Each row below is a small network's average activation on inputs in which a field has the value named, seen along a few directions.
Related values have similar rows: they may be neighbours, one step apart, or belong to one group.
In the rows, 500 means zero.
Strong random noise was added to every row along 5 fixed directions; ignore it. To show where, here is one row again and again, with new noise each time:
[658 384 560 557 581 387 554 483 575 560 564 597 608 438 658 490 496 618
 598]
[303 584 366 391 462 590 487 577 444 485 491 528 503 425 369 550 414 410
 357]
[780 459 534 368 668 444 570 420 520 659 689 585 476 296 785 343 383 617
 537]
[428 571 416 491 514 561 480 500 540 463 539 563 518 553 338 559 420 394
 443]
[447 502 543 640 632 524 454 488 606 461 608 588 698 575 456 563 389 680
 638]
[379 477 557 662 448 467 425 461 605 489 567 598 620 717 365 635 457 534
 553]
[500 446 447 542 374 417 529 510 553 490 437 581 490 592 375 607 575 291
 419]


FIVIM, 11 values:
lene: [557 504 778 487 493 439 408 275 581 726 708 557 329 573 603 488 394 548
 513]
tivu: [491 608 307 146 496 668 558 504 373 500 509 372 213 265 517 317 416 372
 203]
dasek: [572 704 481 482 616 667 458 517 348 504 579 414 403 494 493 316 356 532
 558]
deg: [434 437 457 507 452 495 533 582 542 378 364 494 459 476 366 515 669 365
 406]
devul: [648 497 393 494 452 465 625 581 474 345 187 390 453 593 458 547 680 317
 526]
supi: [514 514 655 571 263 467 370 338 451 620 624 446 355 832 404 456 595 350
 455]
fabi: [557 361 474 508 361 383 583 595 432 491 310 441 429 420 481 436 799 323
 367]
ridu: [427 611 483 529 773 665 441 467 589 416 662 557 698 499 449 475 285 638
 662]
nomug: [204 481 502 514 211 439 451 612 371 515 202 342 555 491 584 718 638 574
 528]
midir: [616 329 517 712 519 404 569 523 679 424 403 565 576 600 423 606 646 412
 655]
fop: [913 607 512 471 613 461 507 268 540 445 644 467 297 623 569 392 458 429
 514]
The values of FIVIM form a tree with 2 forks.
How many steps from neighbour to neighbour lead from fop to midir, at the fewest?
Answer: 3
List every value one step from dasek, in the order listed.
Answer: supi
List every value one step from nomug, in the order listed.
Answer: devul

REGI, 11 values:
rotu: [546 493 483 509 668 486 550 499 577 475 501 544 681 421 598 573 418 671
 661]
ziluv: [468 463 512 425 404 449 519 577 351 552 426 410 511 403 715 465 528 661
 494]
fera: [345 497 391 450 494 567 533 620 465 406 357 455 538 355 386 538 574 409
 407]
gafa: [315 492 545 640 500 565 409 518 544 457 583 541 631 624 371 519 450 620
 549]
meb: [695 419 620 631 564 364 538 396 656 533 491 595 557 602 539 595 551 447
 657]
gigak: [570 486 537 502 497 464 497 486 461 514 483 425 471 444 617 467 528 600
 520]
zepi: [504 493 573 645 425 469 411 407 609 506 611 577 474 769 334 514 553 396
 507]
vig: [376 659 305 517 596 690 498 541 603 257 403 513 516 609 112 619 422 258
 454]
ririv: [327 599 539 473 550 618 404 469 458 520 625 469 487 542 480 464 329 702
 477]
runik: [419 444 534 530 490 480 481 547 468 510 565 532 586 438 533 463 511 597
 496]
sav: [522 598 450 559 545 591 503 555 457 418 426 431 486 554 399 510 506 430
 557]
The values of REGI form a tree with 2 forks.
List every value one step from sav, in the order listed.
Answer: ziluv
List every value one step from vig, in the order listed.
Answer: fera, meb
List every value one step from runik, in the order listed.
Answer: gafa
How many steps from neighbour to neighbour lead from rotu to ririv, at the fewest?
Answer: 4
